These are the activations of a small neural network, seen along a few directions. Each row is one input.
In each table, some parts of the input vary, and every possible input appears once, in random order.
A made-up example of a description, with smaller parts first: one of 8 places around a ring, together with either a single point or one of 11 places around a ring or (one of 3 separate values, together with one of 6 places along a line).
Shared parts are said once, and a part with two or three values counts as separate values.
In the rows, 128 means zero.

Other details of the inputs vary at random and push rows far along three fixed directions, the same in every table; ignore that.

Table:
row 1: [ 96 144 123 122 134 100 122 102 123 120 144 144 146]
row 2: [ 94 142 139 128 138 103 122 118 110 126 151 146 147]
row 3: [144 141 139 130 100 140 132 127 115 127 122  88 117]
row 4: [121  15  83  81 185  98 139 109  85 141 158 112 108]
row 5: [136 146 140 128  95 131 108 126 118 134 115 101 118]
row 6: [ 89 149 132 122 137 102 126 114 111 127 144 141 137]
row 7: [139 130 134 134 101 152 135 122 114 143 124  98 126]
row 8: [136 119 153 145 177 121 134 152 168 117  90 131 113]
row 9: [132 151 141 123 100 134  96 116 125 122 116 113 117]
row 10: [ 95 130 152 159 175  93 132 116 139 133 121 111 159]
row 11: [148 142 133 129 132 136 133 167 153 114 114 166 114]
row 12: [138 134 126 129 129 139 138 162 146 124 111 164 103]
row 13: [134 146 139 121  96 139 113 117 126 144 117 100 123]
row 14: [164 127 128 131 137 148 155 167 157 107 124 155 116]
row 15: [118 127 123 137 134 110 151 112 120 115 160 128 164]
row 16: [143 126 127 149  95 147 126 124 114 135 126 102 126]
row 17: [110 134 114 134 132 116 162 108 116 133 149 127 158]
row 18: [ 89 140 124 128 132 105 121 108 116 125 144 146 146]
row 19: [102 128 128 139 131 103 128 117 118 126 152 144 162]
row 20: [119 133 167 161 149 124 116 132 142 134  98  95 129]
row 21: [134 135 133 141 102 140 116 128 113 138 126 101 118]
row 22: [105 126 124 143 134 109 137 118 117 125 158 134 162]
row 23: [142 141 141 136 107 138 115 136 121 126 128 102 130]
row 24: [148 128 112 130 128 138 132 152 157 118 109 169 109]
row 25: [121 128  94 116 176 111 193 137 148 114 143 178 147]
row 26: [130 148 133 129  98 146  95 104 133 136 121 117 124]
row 27: [125 155 141 116 106 142 103 115 125 137 118 110 116]
row 28: [131 149 136 116 103 141 100 108 131 134 120 110 119]
row 29: [159 133 132 132 137 145 154 169 151 113 124 152 112]
row 30: [101 132 114 139 132 107 143 116 115 127 149 131 154]
row 31: [151 125 106 134 134 145 141 156 156 114 113 159 110]
row 32: [131 153 149 130 106 135  95 130 120 123 121 120 124]
row 33: [ 96 134 120 133 128 102 134 113 118 129 144 140 154]
row 34: [ 94 135 131 133 134 105 116 113 115 121 150 152 157]
row 35: [145 134 120 136  97 151 115 109 127 140 120 101 134]
row 36: [149 137 137 130  96 141 130 121 121 124 123  89 122]
row 37: [141 143 138 128  91 133 105 119 125 130 115 101 123]
row 38: [142 129 146 147 104 146 128 134 120 132 138 108 127]
row 39: [121 134 169 152 149 119 118 130 145 127  97  93 127]
row 40: [103 135 110 132 134 115 148 108 120 136 147 130 158]
row 41: [156 131 123 130 137 143 144 169 160 105 118 161 118]
row 42: [109 140 113 122 133 106 138  99 130 135 144 137 156]
row 43: [139 144 133 129 103 137 118 129 117 129 120  93 118]
row 44: [ 99 138 117 127 130 109 140 106 124 138 143 141 158]
row 45: [133 135 147 145  99 137 104 132 120 136 129 119 129]
row 46: [156 123 115 141 138 147 138 163 159 108 121 170 121]
row 47: [ 92 150 128 114 140 110 131 106 116 136 145 140 142]
row 48: [151 132 117 111 132 143 138 146 157 128 109 156 109]
row 49: [133 155 128 117 136 134 126 158 146 111 106 165  98]
row 50: [134 144 140 141 100 139  87 118 128 119 124 128 135]
row 51: [146  37 115  89 146 126  95 126  98 138 130 111  96]
row 52: [110 126 128 144 132 112 151 117 117 122 162 131 160]
row 53: [109 140 127 132 134 105 161 119 110 129 152 123 147]
row 54: [138 143 133 122 101 146 123 121 123 139 119  92 124]
row 55: [106 111 134 141 213  88 153 139 162 120 116 151 141]
row 56: [146 126 128 142 138 146 143 170 147 120 124 165 112]
row 57: [135 144 144 128 105 135  93 124 125 119 122 121 129]
row 58: [142 128 115 125 140 150 152 156 148 131 116 156 108]
row 59: [140 130 122 120 136 146 142 152 149 135 113 165 106]
row 60: [147  36 103  83 151 128 109 125  99 142 128  94  83]
row 61: [145  32 107  99 146 131  93 125 102 139 128 124 100]
row 62: [152 129 112 114 136 148 148 150 156 125 112 148 111]
row 63: [153  28 103  76 153 141 123 114  95 149 130  84  84]
row 64: [143 140 138 124 100 149 136 120 119 135 120  89 124]
row 65: [ 92 143 120 121 136 113 126 102 122 134 144 147 151]
Each input here is: one of 5 places around a ring, together with either a single point or (one of 3 separate values, together with one of 4 places along a line).
- The inputs of row 33 and row 12 match in every part but the place on the ring of 5. If row 22 is changed in the same way as row 33 into row 12, which row does it become? => row 56
- The inputs of row 48 and row 13 match in every part but the place on the ring of 5. If row 62 is changed in the same way as row 48 into row 13, which row does it become? => row 54
- Which other rows agree with row 24 in the place on the ring of 5? List them by row number. => row 1, row 4, row 15, row 25, row 26, row 31, row 35, row 42, row 46, row 50, row 55, row 61
- Change only the choice among 3 separate values in row 47. List by row number the other rows that result. => row 2, row 6

Table:
row 66: [146 143 122 126 101 149 132 129 132 131 118 116 119]
row 67: [151 134 131 140 106 151 141 138 129 129 121 108 125]
row 68: [131 139 142 144 112 142 100 128 141 127 111 133 124]
row 69: [154 128 131 147 103 148 124 136 130 120 129 117 130]
row 70: [149 135 133 142 106 150 142 139 130 127 122 109 123]
row 71: [136 128 151 153 120 138 111 139 134 127 111 115 121]
row 72: [117  25 120  94 176 105 108  96  88 159 136  73 109]
row 73: [151 133 126 142 105 150 139 134 133 128 118 106 125]
row 74: [143  72 128 115 164 132 128 148 128 140 110 118  93]
row 75: [150 134 129 140 108 152 141 136 131 128 122 109 125]
row 76: [146 131 129 150 103 151 126 132 135 127 124 123 130]
row 77: [145 130 130 148 103 151 126 138 127 129 126 121 127]
row 78: [141 134 123 138  96 150 111 128 131 130 126 136 124]
row 79: [ 92 115 122 101 159  91 125 108 107 132 146 136 135]
row 80: [141  86 130 128 163 127 123 152 142 121 115 141 110]
row 81: [108 152 127 135 102 117 124 108 109 130 154 126 158]
row 82: [140 140 150 149 123 137 127 142 140 129 110 106 120]
row 83: [129 147 110 130 141 132 156 157 153 111 137 198 131]
row 84: [138 143 139 132 120 140 113 129 139 132 104 111 114]
row 85: [144  78 122  96 161 128 117 138 127 131 113 120  89]
row 86: [134 139 111 143 147 129 165 159 156 111 130 178 136]
row 87: [124 116 118 109 153 128 122 137 142 127 115 162 107]
row 88: [125 111 121 106 154 130 118 140 135 128 117 157 103]
row 89: [136 120 111 134 152 134 160 157 147 115 134 172 127]
row 90: [137  92 125 105 158 128 124 142 128 133 114 129  90]
row 91: [141 133 144 147 125 140 121 135 142 133 104 102 122]
row 92: [145 134 150 144 125 137 123 139 141 126 107 101 125]
row 93: [153 145 127 122 101 146 133 132 131 124 122 115 120]
row 94: [106 167 126 122  99 115 129 102 109 132 151 125 157]
row 95: [ 93 173 113 133 150  92 174 134 139 106 165 195 170]
row 96: [106 160 125 120 100 119 125  97 108 134 152 120 156]
row 97: [ 99 151 135 126 120 107 107  97 114 133 134 113 148]
row 98: [147 137 125 122 102 154 131 129 127 133 121 113 116]
row 99: [114 145 129 120 105 116 135  97 100 136 149  93 147]
row 100: [132 132 145 141 110 140  97 135 129 126 114 126 115]
row 101: [158 131 131 138 105 147 139 136 131 122 123 103 126]
row 102: [131 136 144 141 111 140 100 135 132 128 113 130 119]
row 103: [130 119 127 125 153 122 124 152 148 112 120 169 118]
row 104: [109  99 104  94 151 102 150 100 104 139 153 119 137]
row 105: [104 166 128 124 100 113 130 104 109 129 153 126 155]
row 106: [ 97 155 106 111 143  96 161 114 129 121 157 171 159]
row 107: [134 134 116 141 148 130 165 162 150 110 134 177 130]
row 108: [142  74 119  99 158 136 115 132 130 141 108 121  85]
row 109: [137 130 150 153 120 140 112 139 135 130 109 116 124]
row 110: [147  80 104 112 155 136 154 142 132 130 126 135 107]
row 111: [136 132 149 154 122 143 111 136 140 129 110 117 127]
row 112: [106 163 120 123 100 115 127  99 112 132 148 124 158]
row 113: [140 135 148 146 125 143 123 136 140 133 107 103 122]
row 114: [ 99 148 145 139 117 111 103 100 113 130 139 113 155]
row 115: [109 129 141 119 124 112 108  90 102 144 134  78 138]
row 116: [133 106 128 138 166 128 137 151 156 122 112 162 117]
row 117: [146 143 127 123 101 150 133 131 126 133 120 116 117]
row 118: [107 160 123 140 104 115 127 107 118 127 151 131 163]
row 119: [137 127 144 154 122 141 109 134 141 130 106 115 125]
row 120: [103 141 138 117 119 104 102  96 105 130 140 102 147]
row 121: [ 91 145 125 130 159  91 138 120 135 118 141 164 156]
row 122: [110  46 120  80 168 100 105  95  79 156 141  79 104]
row 123: [102 153 108 107 141  91 156 115 122 115 163 163 160]
row 124: [ 93 109 123 101 159  91 123 109 105 132 148 134 131]
row 125: [137 139 110 126 138 128 149 155 150 107 138 188 129]
- What do these inputs look like to the network? => one of 2 separate values, together with one of 5 places around a ring, together with either a single point or one of 5 places along a line
- The inputs of row 71 and row 124 match in every part but the place on the ring of 5. If row 77 is changed in the same way as row 71 into row 124, which row does it become? => row 94
- Which other rows agree with row 70 in the place on the ring of 5 and the choice among 2 separate values? List them by row number. => row 67, row 73, row 75, row 101, row 110
- Which other rows agree with row 88 in the place on the ring of 5 and the choice among 2 separate values? List them by row number. => row 79, row 87, row 97, row 120, row 124
- Change only the place on the ring of 5 in row 95. List by row number the other rows that result. => row 70, row 99, row 105, row 107
